Each row below holds a small network's activations on one input, seen along a few directions.
In each table, some parts of the input vary, and every possible input appears once, in random order.
Descriptions start from the smaller parts, as in this example, which fits no table here: values(3) and (point or line(11) or (line(4) and ring(8))).
Shared parts are said once, and a part with two or three values counts as separate values.

A family of inputs:
R1: [ 15  46 -74 -57   2  -2 -13  22  13 -27  38 -22  23  14 -63  16 -41]
R2: [ 16 -16  84  31 -10  20   1 -14  -3  46  14 -16  44 -30   9 -66  18]
R3: [ 12   4   7   9  -2  23   0 -12 -51  53 -36 -16   2 -11  52 -66  20]
R4: [-67   1   9  23   8   8 -40 -32  15  -9  -1   3 -16  51 -15  56  -2]
R5: [-42   8  39   9 -41  -9  20 -13 -44  81 -19  -9  39 -35  -1 -13  -5]
R6: [ 52 -16 -63 -29   6  40 -44  38  37 -32  35 -24  12  -8 -43 -32 -31]
R7: [ 12 -22  -7  29   8  66 -15   1  17 -15 -24  41 -61  17  10  42  40]
R8: [-28  -1   6 -10 -31 -10  31   3 -64  69 -33 -10  26   2  46  -3 -21]
R9: [ 34  42 -87 -77  18 -55 -29  11  10  -5  18 -28 -12   9 -54  12 -41]
R10: [ 15  12 -62  15  42  33 -30  38  20 -51  63   5   6  15 -51 -43  12]
R11: [  2  -5 -51  58   2 -14 -37  75  14 -42  47  26 -26  -9 -53 -30  25]
R12: [-14   2  10 -69 -26 -55  -5 -38  15 -38   8  16 -37  20  22  26 -20]
R13: [ 69  27 -68 -45  23 -10 -49  32  27 -34   6 -35 -30 -34 -34 -29 -29]
R14: [ 23 -51  66  47  26  21  64  14   2  39   4  -6  23 -12  22 -33  22]
R15: [ 20   2  22 -46   7  -8 -23 -21  22 -65  -3  11 -61  -4  43 -20  -5]
R16: [-58  -2  29 -44 -15 -37 -40 -20  27 -27  25  -3  -8  33  12  32   1]
R17: [-34  13  70  -3 -17 -12  42  -5 -21  54  11 -15  54 -15   2 -12   8]
R18: [-31 -12  26  53  13  50 -56 -10  33 -36 -11  -3 -37  10   4  16  13]
R19: [-17  -5  51  25   2 -13  92   3 -15  47  12  -2  42  -2  18  17  12]
R20: [-11   7  -3  -7  -1 -36  54 -21 -30  42 -63 -19  43   0  39  15 -13]
R21: [-26 -31  41 -14  -4   8 -54  -6  37 -50  22 -16 -32  13  28 -18   4]
R22: [-21  -5 -12  19 -18  28  -3 -15  -6  -5 -18  49 -31  38  -5  92   0]
R23: [-33  10 -67  32  -8 -54 -23  63  12 -15  52  42   5  22 -66  11   2]
R24: [ 47  -5  -5 -20  18  30  -5 -28  19 -33 -36  43 -74  -1  15  25   9]
R25: [  6  11 -19 -36 -27  -8  25 -43   5 -20 -19  39 -55  13   5  72 -11]
R26: [ 23 -17   7   9  17  -6  37 -12  -8  24 -77 -29  15 -27  40 -38  25]
R27: [ 24  18  34  31   4 -29  49 -34 -37  23 -26   4  71  -8  36  36 -11]
R28: [-20 -22  46  17   8  27  16   7 -57  47 -41 -25   2 -47  -4 -60  23]
R29: [ 56 -29  40  47   9   7  36 -22 -11  17 -23 -11  41 -28  45 -17  16]
R30: [-23  37 -67   2 -11  -3  -1  36  23 -36  75  10  31  14 -57  11 -22]
Describe the family of inputs behind these rows.
> values(2) and (line(4) or ring(5) or ring(6))
The inputs of R27 and R29 match in every part but the values(2) part. If R17 is changed in the same way as R27 into R29, which row does it become?
> R2
Change only the values(2) part in R4. List by row number the other rows that result.
> R18

A family of inputs:
R31: [-30  26  25  10 -21 -18  56 -38 -46  66 -34  -6  46   4   3  57   4]
R32: [-11 -13 -25 -11  -9  30 -67   5  63 -73 -10  22 -94  24  -4  42 -19]
R33: [ 48 -22  53   2  16  21  22 -18 -15  32 -19 -31 -14 -49  50 -62  24]
R34: [-20 -15  42  65  11  27  31  34 -27  35   9  -4  51   6   1 -42  33]
R35: [ 36 -32 -54  21  12  43 -81  44  57 -60  11   5 -58  -4 -19 -43   9]
R36: [  5  35 -63 -32   2 -28 -36  43   4 -21  57 -38  54  -1 -57 -29 -49]
R37: [ 10  27  14  39  11   2  50  13 -54  76 -19 -41  70 -26 -19 -24   9]
R38: [-41  33 -60 -52 -43 -58 -47  -2  13 -24  50  10   9  22 -21  35 -51]
R39: [-40 -27  85  40   1  16   6 -48  -7   5 -24  27 -11  12  53  10  15]
R40: [ 13 -37  64  -6 -28 -18  19 -54  -3  18 -51   2 -34 -14  86   4  10]
R41: [ 64   2  10  -5  -5  -9  48 -12 -40  63 -33 -23  46 -39  44 -56  -6]
R42: [ -8 -34  67  47  38  45   3  -6 -16   5   0 -10  12 -16  21 -62  45]
R43: [  9  -3 -50 -29  -2   5 -24   0  42 -67  13  37 -60  29 -32  73 -20]
R44: [-68  -1  58  34 -28   8  35 -11 -24  31  -9  31   8  27  13  33  25]
R45: [ -6  19  26 -46 -25 -27  57 -59 -32  55 -60 -10  -3 -22  44  19  -3]
R46: [ 42 -16 -76  -5  41  26 -33  45  32 -57  34   5 -32  10 -43 -12   6]
R47: [-27  27 -53 -50  -2 -47 -19  15  36 -42  35  30 -16  32 -49  64 -18]
R48: [ 26  31 -65 -20  32 -19 -20  49  19 -43  51  -4  26   5 -72  -6 -12]
The inputs of R48 and R47 match in every part but one. If R34 is changed in the same way as R48 into R47, which row does it become?
> R44
Describe the family of inputs behind these rows.
> values(2) and (line(4) or ring(5))
Change only the line(4) part in R47. List by row number the other rows that result.
> R32, R38, R43

A family of inputs:
R49: [ 20   1  25  -4   2  12  27 -17 -28  39 -31 -26  24 -30  22 -37  13]
R50: [ 13  18 -30 -24  -3 -14 -21   9   0  -8  35 -14  11  -9 -18 -25 -19]
R51: [-23  12 -26  13  -8   3 -25  27  14 -16  23   3  10  18 -27  11 -10]
R52: [ -3 -18  50  24  15  23   9  -3 -17  20  -4 -21  14 -16  22 -36  27]
R53: [  5 -29   1  -2  -5  29 -42 -19  33 -47 -17  25 -81  10  21  21  13]
R54: [-13   0   3 -38  -8 -17 -14 -39  33 -37 -10  16 -35  27  19  64 -19]
R55: [  5  -2  12  -5 -10 -19  43 -19 -34  49 -45 -10  18 -11  34   5   0]
R56: [-20  21 -23 -23 -12  -9 -20  13  -2  -3  22  -7   2   4 -31   0 -24]
R57: [ 26   3 -37   2  22  10   4  30  10 -18  21   7   0  -4 -28  -7  -4]
R58: [-25   0  40  14 -14 -13  41 -22 -19  35 -22  19  16   2  27  25   8]
R59: [ 12   7 -35  12   1   6  -7  28  10 -11  13  11  -1  14 -46  18   1]
R60: [-31 -17  53  39   4   2  18 -11 -17  13 -10   5  13  13  24  -9  19]
R61: [ 34   6 -33  -7  16 -11 -11  23  17 -17  25  -9   9 -17 -17 -31  -3]
Describe the family of inputs behind these rows.
> values(2) or ring(5) or ring(6)
